[129 160 132 108 145 100 127 123 150 120 130 127] = <111>
[ 57  83  52 110 156 139 130 186  95 175  87 207] = <129>
[129 160 132 108 145 100 126 112 168 115 141 115] = <108>
[129 160  87 108 145 100 126 112 168 115 141 115] = <102>
q: [129 160 132 108 145 100 127 123 150 120 130 127]
<111>
q: [ 58  82  52 110 157 140 130 185  94 176  87 207]
<129>
q: [129 161  87 108 144 100 127 113 167 115 141 115]
<102>
q: [129 160  87]
<102>

[118 194 113  86 125  64 184 123 191  84] : <107>
[ 73 132 129 136 199 159 166 111  96 120] : <68>
[113 184 194 125  86  64 118 167 100 174] : <75>
[ 93 112 137 123 157 157  89  99  83 140] : <71>
[111 133  75 104 124 117 146 183 140 141] : <60>
q: [ 73 132 130 136 199 160 167 110  96 121]
<68>
q: [184 194 125  86  64]
<75>
q: [194 113  86 125  64]
<107>
q: [118 195 113  86 125  65 184 124 191  85]
<107>
q: [118 194 113  86 125  64 184]
<107>

[110 112  54 130  60 170 133] = <196>
[ 46 115  56 145  65 103 131] = <204>
[ 65 180 112 199 165 188 114] = <205>
[106 186 115 135 177  88 164] = <76>
[142 175 200 123 170 212  59] = <24>
[159 120  76 173 112  57 107] = <191>
[ 91 187 150 124 193 100 149] = <13>
[ 95 184  95 149 201  46  96] = <26>
[121 125  58  50  55 103 133] = <86>
[139 103 187 107 166  53 142] = <70>
[ 91 187 150 124 193  85 149] = <100>
[159 120  76 173 190  57 107] = <43>
q: [ 76 173 112  57]
<191>
q: [ 91 186 150 123 193  85 148]
<100>
q: [187 150 124 193  85 149]
<100>
q: [110 112  54 130  60 170 134]
<196>
q: [ 45 115  57 145  66 103 132]
<204>

[161 116 159 102 145 144 145 103 147 164]  <73>
[155 152 159 101 115 120 142  84 202 167]  <65>
[159 102 144 144 145 103 147 164 147 164]  <44>
[155  96 159 101 115 120 142  84 202 167]  <94>
q: [155 152 159 101 115 120 142  84 202 167]
<65>
q: [159 102 145 144 145 103 147 164]
<73>
q: [161 116 160 103 146 143 145 102 147 165]
<73>
q: [155  97 159 100 115 120 142  84 202 167]
<94>

[141 123 101 105 107  82 109 130 131 156  79 116 124  79]  <171>
[112 114 172 127 184 202 124 113 124 101 135 120 148 168]  <175>
[146 157  79 136  99  86 183  99 159 160 133 138 119  67]  <126>
[128 140  96  88 135  63 177  84 109 129 149 166 107  73]  <156>
[105  91 180 121 173 159 122 135 107 120 100 118 115 116]  <166>
[108 140 131 114 136  90 184  98 158 136  95 100 100 114]  <38>
[102 105 107  82 209 165  99 142  76 126 111 140 140 152]  <30>
[141 123 101 105 107  82 109 130 131 160 133 138 119 158]  <122>
q: [141 123 101 105 107  82 109 130 131 156  79 116 124  79]
<171>
q: [177  84 109]
<156>
q: [102 105 107]
<30>
q: [141 123 100 105 107  83 109 130 130 161 134 138 119 158]
<122>
q: [109 139 131 113 135  90 181  97 159 136  95 100 100 114]
<38>

[146 123 131 147 154]  <169>
[159 155 158  55 122]  <98>
[134 143 169  94 139]  <12>
[ 72  96 113 127 137]  <52>
[ 56  73 123  92 172]  <54>
[ 47 166 157 111 128]  <16>
[145 130 202  47 169]  <132>
[177 163 155 101 116]  <45>
[128 145 158 112 129]  <81>
[108 163 155 101  94]  <188>
q: [ 47 169]
<132>
q: [134 143 168  95 139]
<12>
q: [ 48 166 155 109 128]
<16>
q: [128 145 158]
<81>
q: [128 145]
<81>
q: [177 163 155 101 116]
<45>

[105 138 133 174 112 134 125 109 126 108 140 147 118 142 136 131 110 194
  90 117 111 142 140] -> <31>
[118 106 111 126 157  80  95 114 160  93 113 188 122 122 141 127 140 126
  68 150  98 117 158] -> <121>
[ 65 110  83 173  89 147  86  89 203 118 118 126 143 117 180 168 106 200
 149  97 105  81  89] -> <97>
[118 118 126 142 117  93 181 170 117 132 180 115 147 119 140 125 130  67
  97 183 100 119 133] -> <39>
q: [118 117 126 141 117  93 181 170 117 133 181 116 147 119 140 125 130  67
  96 184  99 120 133]
<39>
q: [118 105 111 126 156  79  95 113 159  94 113 187 122 123 141 127 140 125
  68 150  98 118 158]
<121>
q: [118 118 126 143 117]
<97>
q: [105 138 133 174 112 133 126 110 126 109 139 146 119 141 136 131 109 193
  89 117 111 142 139]
<31>

[157 126 110 149 144 108 113 149 129 152 132 131 143 158 126 103 136] = <18>
[ 70 169 108 126 127 163 150 138 133 124 109 124 127 107 131 123 138] = <144>
[ 99 131  93 138 121 105 122 128  98 162 133 120 143 118 113 118 189] = <22>
[ 94 138 121 105 122 128  98 162 133 120 143 118 142  60 106 134 147] = <160>
[ 50 119  64 129 122 125 138 161 141 108 131 143 101 178 139 132 166] = <109>
[107 131 143  98 102  75 140 140 123 154 131 132 109 136 108 131  78] = <99>
[109 143 152  88 125 132 147 121 114 124 126 150 116 150  97 114  90] = <133>
q: [108 131 143]
<109>
q: [ 94 139 120 107 123 126  98 163 133 118 142 117 144  60 105 135 148]
<160>
q: [ 93 138 121 105 122 128  98 162 133 120 143 118]
<22>
q: [116 150  97 114]
<133>
q: [ 50 121  63 128 122 124 140 161 141 107 131 142 100 178 139 132 167]
<109>
q: [ 98 133  92 138 122 105 120 129  99 161 135 118 144 121 113 117 188]
<22>
q: [131  93]
<22>

[140 128 178  98] = <47>
[104 111 167 115] = <87>
[105 120 202 198] = <17>
[116 109 133  87] = <95>
[178 140 128 202] = <125>
[190 109 144 216] = <141>
q: [109 133  87]
<95>
q: [115 109 133  87]
<95>
q: [105 120 202]
<17>
q: [202 198]
<17>
q: [178 140 128]
<125>
q: [140 128 178  99]
<47>

[119 152 115  82 108 145 127 113  74 124 138 148  55 163 117 124  79  84
 136 177 124 169 151 130 149 129 147 132] -> <149>
[131 217  84 109  90  81 128 132 139  87 133 156 148 133 109 133  39  71
 154 178 120 102 155 113 159 143 127 122] -> <93>
[173 204 116  84  80  95 141 146 157  79 109 177 142 112 119  42  36  50
 148 149  66 102 132  73 176 103 121 146] -> <19>
[143 206 102 105  85  79 148 164 155  71  86 190 137 108  96 121  41  79
 152 191  76  99 145  75 154 105 120 122] -> <57>
[130 219  86 112  89  79 127 133 141  89 129 164 149 128 104 143  42  77
 152 187 123  99 157 109 156 138 120 120] -> <85>
[151 194  88  81  79  91 153 160 148  65 106 166 133 121 122  62  32  51
 155 142  62 118 136  97 167 116 154 135] -> <96>
[131 121 122  82  80  93 143 148 148  74 117 163 138 124 124  55  33  48
 153 140  72 116 136  98 170 119 146 140] -> <79>
q: [148  74 117 163 138 124 124  55]
<79>
q: [133 121 122]
<96>
q: [ 79 148]
<57>

[130 128 129 129 135 148 170 199 212 203 178 152 136]  <159>
[184 206 210 192 164 144 133 130 128 129 132 139 157]  <137>
[140 132 127 127 129 133 144 165 190 210 206 184 158]  <34>
[134 132 130 128 130 139 155 183 206 211 193 165 145]  <110>
[208 210 192 164 142 132 130 128 131 132 140 158 183]  <148>
[129 129 130 129 138 155 180 207 211 194 167 145 134]  <153>
[212 197 170 146 135 130 128 128 131 137 153 177 201]  <46>
[129 129 131 135 149 175 201 213 200 174 149 135 129]  <64>
[131 134 147 170 197 211 202 180 153 137 130 128 128]  <27>
[150 135 129 129 127 132 135 151 175 203 212 200 172]  <199>
[192 210 208 186 159 140 132 130 129 128 133 142 165]  <152>
q: [131 133 147 171 197 211 203 179 154 138 129 128 129]
<27>
q: [170 197 211 202 180 153]
<27>

[152 117  99 208 107 144] = <4>
[196 161 208 155  99 122] = <14>
[152 117 152 152 107 144] = <37>
[141 161 208 155  99 122] = <116>
q: [138 160 209 154  97 122]
<116>
q: [196 161 207 155  99 121]
<14>
q: [117  99 208 107]
<4>
q: [196 161 208 155  99 122]
<14>
q: [152 117 152 152 107 144]
<37>
q: [152 117 152 152 107 144]
<37>

[139 185 154  96 111 142 142 138 125 159 113 139 152 164  83  89 160 147
 153  91 163 144 102 148 140 152 117 116 120 118 112 144 108 140 123 125
 101 130  94 157 142 128 164 139 148 151 127] -> <49>
[165 123 130 105 145 159  69 123 153 128 109  89 164 102 112 130 144 124
 166 159 133 141 150 159 109 123 116 146 173  87 142 133 122 125 174 168
 134 122 100 140 153 119 168 118 123 130  89] -> <88>
[ 75 128 106 174 130 100 145 140 139 126  98 133  80 158 144 126 130 113
  91 127 150 138 102 100 127 144 130 102 115 136 115 147 138 128 114  70
 100 110 178 110  97 153 100 137 121 130 150] -> <180>
[ 82 124 126 142 157 163  97 132 142 155 102 110 125 112  91 153 159 156
 110 146 117 125 161 130 113 157 130 110 141  99 142 114 158 114 169 108
 140  77 126 131 143 151 163  68 137 109 105] -> <113>
[187  87 119 112 146 129 113 102 128  93 161 115 144  90 155 143  95 105
 140 157  96 124 163 141 128  76 133 171 148 124 143  98 127 120 139 177
 146 163 113 132 138  94 121 125 108 131 121] -> <41>
[ 68 148 115 166 140 119 136 153 150 141  93 140  90 172 121 119 150 121
  98 135 167 145  99 115 137 164 123  99 109 132 117 144 129 130 121  84
 106  98 173 123 108 156 126 126 125 147 145] -> <59>
[ 98 114 106 157 120  91 157 144 129 118 121 144  92 151 168 125 115 111
 103 122 140 134 106  94 132 125 140  96 105 162 119 153 131 130  85  80
 117 141 182 110  84 154  95 146 117 118 149] -> <163>
[167 151 115  99 121 107 158 112 110 125 136 155 132 119 103  93 134 135
 153  62 131 135 107 138 148  90 135 133 140 121  77 106 115 139  88 112
 138 201 120 155 131 126  98 128 113 123 137] -> <147>
[153 189 115  86 125 152 139 142 135 153 116 138 147 165 119  85 145 127
 125 146 176 164 108 133 136 151 132 113  93 129 142 164 117 116 105 108
  65 137 125 146 132 169 152 117 123 145 122] -> <179>
[121 152 119 115 121 111 176 117  87 147 153 195 111 133 106 106 130 154
 105  59 116 119 121 109 153 118 155 118  87 138 108 100 140 120  81  91
 127 153 129 140 113 144  94 103 129 114 148] -> <114>
q: [ 98 113 106 157 120  91 156 144 129 119 122 145  93 150 167 125 115 111
 103 122 140 134 106  95 132 125 139  96 105 162 120 152 131 130  85  80
 118 140 181 110  85 153  96 146 118 119 149]
<163>
q: [164 122 130 103 147 159  70 123 151 128 110  88 164 103 113 131 144 122
 167 160 133 142 149 160 111 124 116 146 174  87 143 133 122 125 173 168
 134 123 101 141 153 120 168 118 123 130  87]
<88>

[143 182  66 143 114] : <182>
[135 187  69 135 120] : <5>
[187  69 135 123 164] : <29>
[127 180 181 127 164] : <117>
[122 187 172 122 167] : <77>
[144 124  68 144 115] : <115>
[135 188  68 135 118] : <106>
[137 189  70 137 118] : <136>
[ 66 135  68 144 115] : <84>
[129 181 181 129 163] : <80>
q: [124  68 144 115]
<115>
q: [135 123]
<29>
q: [129 181 181 129 163]
<80>
q: [135 187  69]
<5>
q: [135 187  69 135 120]
<5>
q: [129 163]
<80>
q: [135  68 144]
<84>

[117 121 149 125 158 144 132 143 128 177  94  89  99  76 130] = <83>
[145 135 111 177 128 151 120 170 154 195 104  87 109 101 171] = <10>
[151  59  75 111 180 139 151 121 121 121 143 146 105 175  78] = <66>
q: [117 121 150 125 159 144 132 143 128 178  94  89  99  76 131]
<83>
q: [152  58  76 111 180 139 150 121 121 121 143 146 105 176  78]
<66>
q: [146 136 113 176 126 152 121 168 153 195 106  88 110 103 175]
<10>

[174 100  70 133  97 200  70  84 136 134 144 111]  <25>
[163 148 181  49 174 100 150 198  77  64 133 204]  <103>
[163 148 181  49 174 100  70 133  97 199 204 133]  <82>
q: [163 148 181  49 174 100 150 198  77  64 133 204]
<103>
q: [134 144 111]
<25>
q: [174 100  70 133  97 199]
<82>
q: [174 100  71 134  96 200  71  83 136 135 144 111]
<25>
q: [133 204]
<103>

[ 77 100 122 117  72 153 168 154  92 148 117  80 100 128 128 123] = <2>
[ 56 123 165 120 113 123 121 138 157 102  81 168 137  72 153 141] = <63>
[126 110 146 140 130 105 164  74 175 162 154  99  61 162  86  99] = <105>
[128 171 119 116 188 135 119 186 143 179 113  82  85 123 172 167] = <28>
[125  96 123 126 126 112 167 107  87 115 182 159 143 194  69  96] = <36>
[147 119 150 113 138 160 163 129 119 125 189 133 138 187 158 139] = <23>
[182 130 151 136 105 128  96 136 157 134 121 194 194  83 144 123] = <90>
[152 153 151 105 145 169  98 170 192 130 139 198 197 122 159 173] = <61>
[133 142  74 105  80 122  77 100 122 120  72 153 168  81 137 132] = <6>
q: [146 140 130 105 164  74 175 162 154  99  61]
<105>
q: [ 72 153 168  81 137]
<6>
q: [ 77 100 122 120  72 153 168]
<6>
q: [125  95 122 127 126 111 166 108  88 115 182 160 144 194  69  97]
<36>

[128 204 129 204 203 206 127 128 126 128 126 207 206 127 205 205]  <62>
[204 203 205 205 204 129 206 129 204 205 128 127 128 206 131 206]  <15>
[127 204 128 205 205 128 127 128 130 128 126 205 204 203 204 203]  <74>
[207 207 205 206 206 129 206 130 207 207 126 128 129 205 127 206]  <48>
[126 203 203 205 204 204 128 129 126 128 128 206 129 131 204 206]  <145>
[127 128 205 206 206 129 207 130 206 126 207 127 207 205 128 204]  <3>
[206 129 209 130 204 129 206 129 204 205 128 127 128 206 131 206]  <92>
q: [206 129 206 130]
<48>
q: [206 126 207 127 207]
<3>
q: [206 130 207 207 126]
<48>
q: [205 128 127 128 130 128 126 205 204 203 204]
<74>
q: [127 127 206 204 206 129 208 129 208 125 205 127 208 205 130 205]
<3>
q: [207 206 205 205 205 129 206 130 206 207 126 129 129 205 127 206]
<48>

[158  75 118 121 211  99]  <53>
[ 77 145  78 137 107 193]  <128>
[ 82 108 116 156 142 182]  <20>
[ 92  75 118 121  99 211]  <42>
q: [ 92  75 118 121  99 211]
<42>
q: [ 77 145  77 138 106 194]
<128>
q: [ 75 118 121  99 211]
<42>

[150 151 143  72 148 156 108 131 137 167] -> <33>
[133 111 104 129 115  75  55 157 150  96] -> <21>
[ 69 171 105 132 163 166 166 131 167 137] -> <11>
[ 62 111  83  83 107 111 141 149 142 166] -> <120>
[118 155 164 126  76  93 100  99 189 112] -> <112>
[116 151 157  55 129  75 104 115 143 123] -> <118>
q: [ 63 111  82  82 105 111 141 149 142 165]
<120>
q: [ 69 171 105 132 163 166 166 131 167 137]
<11>
q: [151 157  55 129  75 104]
<118>
q: [117 156 164 126  75  93 101  99 189 112]
<112>
q: [104 129 115  75  55 157]
<21>
q: [131 167 137]
<11>
q: [ 93 100  99 189 112]
<112>

[116 121 140 132 124 133 125 130 125 124 117 124 133 160 141 154 129  93
 116  65 152 136 139 121 118 145 149 146 126 161 136 148 139 120 126 117
 131 138 123 142 213 124 138 125 122 138 119 124 155 160 188 126 134 117
 116 134 125 135 208 123 153  91 121 135]  <9>
[124 137 145 143 152 127 133 126 116 127 133 128 122 112 129 118 111 152
 102 190 129 133 113 136 128 114 106 113 138 109 132 113 113 148 117 121
 145 119 126 141 158 138 115 139 128 139 129 152 132 124 197 124 133 124
 109 128 116 140  56 118 114 122 123 135]  <127>
[124 137 145 143 152 127 133 126 116 127 133 128 122 112 129 118 111 152
 102 190 129 133 113 136 128 114 106 113 138 109 132 113 113 148 117 121
 145 119 126 141 158 138 115 139 128 139 129 152 132 124 197 124 133 124
 109 128 116 140  56 156 117 197 149 135]  <134>
[128 119 115 118 115 127 126 129 105 121 128 129 130 128 124 127 138 124
 147 106 121 123 134 125 131 132 135 132 123 130 124 132 134 118 135 135
 117 131 124 117 109 123 133 122 129 119 130 115 118 122  69 131 123 133
 142 126 136 119 107 135 129 142 133 135]  <119>
[116 128 149 141 140 132 129 128 136 136 122 124 128 145 140 143 118 114
 101 116 149 138 127 127 119 133 131 134 133 143 137 135 127 135 119 114
 142 130 129 148 143 132 128 133 123 144 121 140 154 152  71 124 136 116
 106 133 117 142 135 117 140  93 119 135]  <8>
q: [115 128 149 140 141 131 130 127 138 136 122 123 128 144 140 142 117 113
 103 117 148 138 127 128 117 132 132 133 133 144 137 134 126 135 120 116
 141 131 128 146 142 131 128 133 123 144 123 140 153 152  70 124 136 115
 107 133 118 142 136 117 138  95 118 134]
<8>
q: [124 132]
<119>
q: [124 137 145 143 152 127 133 126 116 127 133 128 122 112 129 118 111 152
 102 190 129 133 113 136 128 114 106 113 138 109 132 113 113 148 117 121
 145 119 126 141 158 138 115 139 128 139 129 152 132 124 197 124 133 124
 109 128 116 140  56 156 117 197 149 135]
<134>

[121 203  47 187] = <124>
[103 191  38 183] = <89>
[ 41 183  52 188] = <123>
q: [121 203]
<124>
q: [ 38 183]
<89>
q: [ 41 183  52 188]
<123>
q: [103 193  41 181]
<89>

[123 119 105 116 113 142  87 133 131 135 144 129 111 141] : <143>
[130 112 105 134 112 124 115 119 113 137 126 152 109 124] : <130>
[ 98 125 114 144  96  91 124  84  91 141 133 155 118 142] : <138>
[ 98 125 114 144  96  91 124  84  91 141 133 175 102  88] : <154>
[128 129 107 126  95  85 121  99 184 158 153 155  92  98] : <40>
[131 162 169 104 126 107 111 120 135 109 166 120 106  86] : <135>
[ 77 128 101 150  53 131 113 108 128 119 105 127 155 147] : <155>
q: [130 111 104 134 113 124 117 119 113 138 127 153 108 124]
<130>
q: [ 98 126 114 144  96  91 124  84  91 141 132 155 118 143]
<138>
q: [ 78 128 101 149  53 132 112 111 125 122 103 126 154 147]
<155>

[186 175 166  81 109  55 123 134] -> <139>
[161  98  79  60 133 148  89 102] -> <104>
[161  79  98 148 104 185 156 155] -> <101>
[194 133  55 120 142 137  74  57] -> <67>
[170  92  87 101 155 115 176 165] -> <78>
q: [166  92  90 101 156 115 174 165]
<78>
q: [161  98  80  60 133 148  89 103]
<104>
q: [194 133  54 120 142 137  74  57]
<67>
q: [ 79  98 148 104 185 156 155]
<101>
q: [161  79  98]
<101>
q: [161  79  98 147 105 185 155 155]
<101>

[120  95 138 136 178 136 122 103] = <211>
[131 175 113 100 154 104 126 119] = <164>
[144  86 155 120 141 120 117 107] = <214>
[130 136 120 136 124 130  93  89] = <201>
[134  67 109 147 119 114 150 108] = <209>
[106 126 120 121 176 131 149 132] = <195>
[123 134 122 152 151 146 123 108] = <162>
[118  96 149 106 158 111 145 140] = <55>
[110 137 132 121 102 121 106 101] = <187>
[118  96 149 106 158 134 131 114] = <215>
[ 64 178  95 136 136 138 120  72] = <161>
[110 137 132 121 102 121 107 101] = <91>
q: [ 67 109 147 119]
<209>
q: [110 137 132 121 102 121 107 101]
<91>
q: [144  86 155 120 141 120 117]
<214>
q: [ 95 138 136 178 136]
<211>

